These are the activations of a small neural network, seen along a few directions. Each row is one input.
In each table, some parts of the input vary, and every possible input appears once, in random order.
Descriptions start from the smaller parts, as in this example, which fits no table here: one of 2 separate values, together with either a single point or one of 9 places around a ring or (one of 4 places along a line, together with one of 5 places around a ring).
Shared parts are said once, and a part with two or three values counts as separate values.

Other details of the inputs vary at random and push rows far along three fixed directions, the same in every table; ignore that.

Table:
R1: [-46  15  67  36   8 -15 -58   8  42  23  38  23]
R2: [ -8 -14  -2 -21   4 -23 -11 -19  11  -4  30  -1]
R3: [ 24  20 -35  -1 -23 -14  50 -11 -43 -29 -24 -13]
R4: [ -5   7  36  54  -9 -20 -34 -19 -33  -6  -7  10]
R5: [ -6 -33   3 -17  -1 -15 -11 -13  15 -10  21   3]
R6: [  4  -2   0 -18   6  -3  10  12  19   4  18  -7]
R7: [-13 -15 -53 -21  43  80 -47 -11 -26  41 -74   5]
R8: [-18  14 -36 -25  30  44 -28  -9 -12  45 -43  -4]
R9: [  3  29  36  52 -10  -6 -10  10 -28   8 -15   4]
R10: [  3  -1   3 -20   2  -1  13  12  18   7  18  -4]
R11: [  9 -13   3 -14   6   2   9  13  22   0  16  -2]
R12: [  5   0   2 -19   1   1  12  11  19   7  19  -8]
R13: [ -3   9  -3 -19   3  -9  15   7  21  12  17 -14]
R14: [ 37   0 -28   7 -18  -3  44  -6 -38 -40 -16 -11]
R15: [-19  28  30  52 -12 -35 -30 -26 -34   7  -5   2]
R16: [ 37  -1 -26   5 -19  -5  44  -4 -37 -39 -17  -4]
R17: [ -6  39  27  51  -7 -10 -10   4 -28  14 -22  -4]
R18: [ -3   7  -1 -22   2 -10  15   9  21  12  15  -7]
R19: [  4  12  37  60 -17   8 -14  13 -25   7 -25   5]
R20: [-14 -23  -1 -13  -2  -4  -8  -5  26 -25  18  15]
R21: [  7 -21   5 -14  -2   4  11  17  23   1  10   2]
R22: [ 34 -10 -31   8 -23  -3  45  -1 -36 -44 -24  -8]
R23: [-26   6 -11 -19   0 -20  -3 -15  24 -12  24   8]
R24: [  9 -12   6 -17   2   4  12  12  21   3  16   0]
R25: [ 10 -11   5 -16   1   5  11  12  21   3  17  -4]
R26: [-11 -14  -2 -14   3  -7  -8  -9  24 -23  23  14]
R27: [-10 -16 -30 -19  27  57 -30  -1 -10  33 -49   8]
R28: [  4  -1   1 -17   5  -1  11  11  19   5  20 -10]
Each input here is: one of 4 places along a line, together with either one of 2 separate values or one of 5 places around a ring.
Changing only the place on the line of 4 turns R4 into R5. The same change can be made to R14. Which row results?
> R7
Change only the choice among 2 separate values in R26. List by row number the other rows that result.
> R4
Start at R6 and move only the place on the ring of 5, one step at a time. The first step leads to R28. Which rows follow, in order?
> R12, R10, R9
Start at R19 and move only the place on the line of 4, one step at a time. The first step leads to R25. Which rows follow, in order?
> R12, R8
Change only the place on the line of 4 in R6. List by row number the other rows that result.
> R11, R17, R22

Table:
R29: [-20  16   9 -14  14   1  -7  15  33  33  12  -3]
R30: [-13 -25  -9 -24  10   6 -21 -13  13   9   4   6]
R31: [ -1   5  18  27  -5  -8 -17 -11 -23  -4  -6   6]
R32: [ -3  21  54  14 -27 -50  33  29  44  -3  58  -6]
R33: [-19 -17 -13 -21  11  11 -17  -5  21   1   1  14]
R34: [ -8 -17  -8 -24  19   4 -20  -8  13  11  10   2]
R35: [  1  -4 -46 -48  11  16  16 -10   6  -9  -3   0]
R36: [  0 -11  27  -3  12  30  -7  37  41  26  11   5]
R37: [ 13 -34   9 -14  15  28 -11  19  22  15   5   4]
R38: [ 19   2  -3 -16 -25 -39  55   5  19 -43  42  -5]
R39: [ -9  35  13  28  -8  -3   0   6 -13  13 -13  -4]
R40: [ 14  -3  25  38  -7  21  -4  21  -9  -8 -18  11]
R41: [-14 -13  13 -14  18   1 -29  -3  21  19  16   8]
R42: [-14 -13  12 -12  19   2 -30  -2  23  18  19   1]
R43: [ 18   3  -5 -16 -27 -36  56   5  19 -44  43  -9]
R44: [-16  -7 -65 -16  26  52 -34 -30 -38   3 -66  10]
R45: [ 14  20 -21   4  -6  -8  19 -10 -36   0 -21 -19]
R46: [-13  31  35  44  -2  -5 -19   6  -3   9   0   5]
R47: [-12   5  11  30 -12  -4 -14  -8 -14 -13 -12  14]
R48: [ 14 -23  10 -17  15  27   0  26  24  26   6  -4]
R49: [ -8  30  38  39  -2 -17 -15   7 -11  31  -4  -8]
R50: [ -1  -2 -41 -41  15  12  13  -7  11  -5   0  -2]
R51: [ 15  10 -19   7  -3  -7  11 -17 -36 -12 -17  -8]
R52: [ 46 -17  10 -15 -31 -27  78  35  18 -22  37 -26]
R53: [  4  -8  43  49 -12  14 -15  22   1  -1 -15  13]
R54: [  7 -10 -19  10  -9  -8   2 -23 -34 -23 -20   1]
R55: [  3   8 -13  14  -9   0   3 -12 -27 -27 -15   9]
R56: [  1 -32 -46 -45  10   8   2 -23  -2 -11  -8   2]
R57: [ 12  13 -10  13  -3  -7   6 -15 -32  -9 -13 -10]
R58: [ 14  10 -17   5  -6  -5  11 -18 -37 -12 -17  -5]
R59: [  5   8 -22  10  -9   3   6 -14 -29 -29 -18   5]
R60: [-14  18  32  43  -3  -5 -25   3  -6  -2  -1  11]
R61: [  9  -4 -44 -51  11   3  22  -9  -1  11  -5 -15]
R62: [ 26  -7   1 -19 -24 -46  52  -1  11 -35  45 -13]
R63: [-19 -22   9 -11  14   2 -31  -6  24  17  13   3]
R64: [-21  -4   9  -9  17   7 -25   4  30  11  15  12]
R65: [  4  -5   6 -17  11  30  13  38  30  29  -3  -6]
R66: [-20  15  11 -14  13   2  -8  15  32  33  12   0]
R67: [-17   8  29  43  -8  -9 -24  -1  -5  -4  -6  14]
R68: [  4   8 -13  15  -7  -2   3 -11 -27 -26 -16  10]
R69: [-15  40  33  41  -4  -8 -10  13  -3  21  -5  -3]
R70: [ -6  -3  15  29 -11  -9 -19 -14 -21  -5  -9   4]
R71: [ -7   4  -6 -29  11   3  -3   2  15  32   8 -14]
R72: [ 28 -25   0  23 -14  14   9   4 -27 -18 -27   2]
R73: [ -8 -17  -8 -25  14   8 -20  -9  13  10  11   1]
R74: [  0  -1 -23  12 -15   1   5 -17 -27 -30 -21   7]
R75: [ -8   3  -4 -29  12   2  -3   2  15  32   7 -10]
R76: [ 14  10 -19   6  -7  -3  10 -18 -37 -12 -16  -9]
Describe the family of inputs behind these rows.
> one of 2 separate values, together with one of 4 places along a line, together with either a single point or one of 5 places around a ring
Changing only the place on the line of 4 turns R58 into R31. The same change can be made to R76. Which row results?
> R73
Changing only the place on the line of 4 turns R40 into R65. The same change can be made to R41. Which row results?
> R61
Change only the choice among 2 separate values in R64. List by row number the other rows that result.
> R34
Change only the choice among 2 separate values in R37. List by row number the other rows that result.
> R40
List by row number the other rows that have the place on the line of 4 and the choice among 2 separate values in common with R29.
> R32, R39, R65, R66, R69
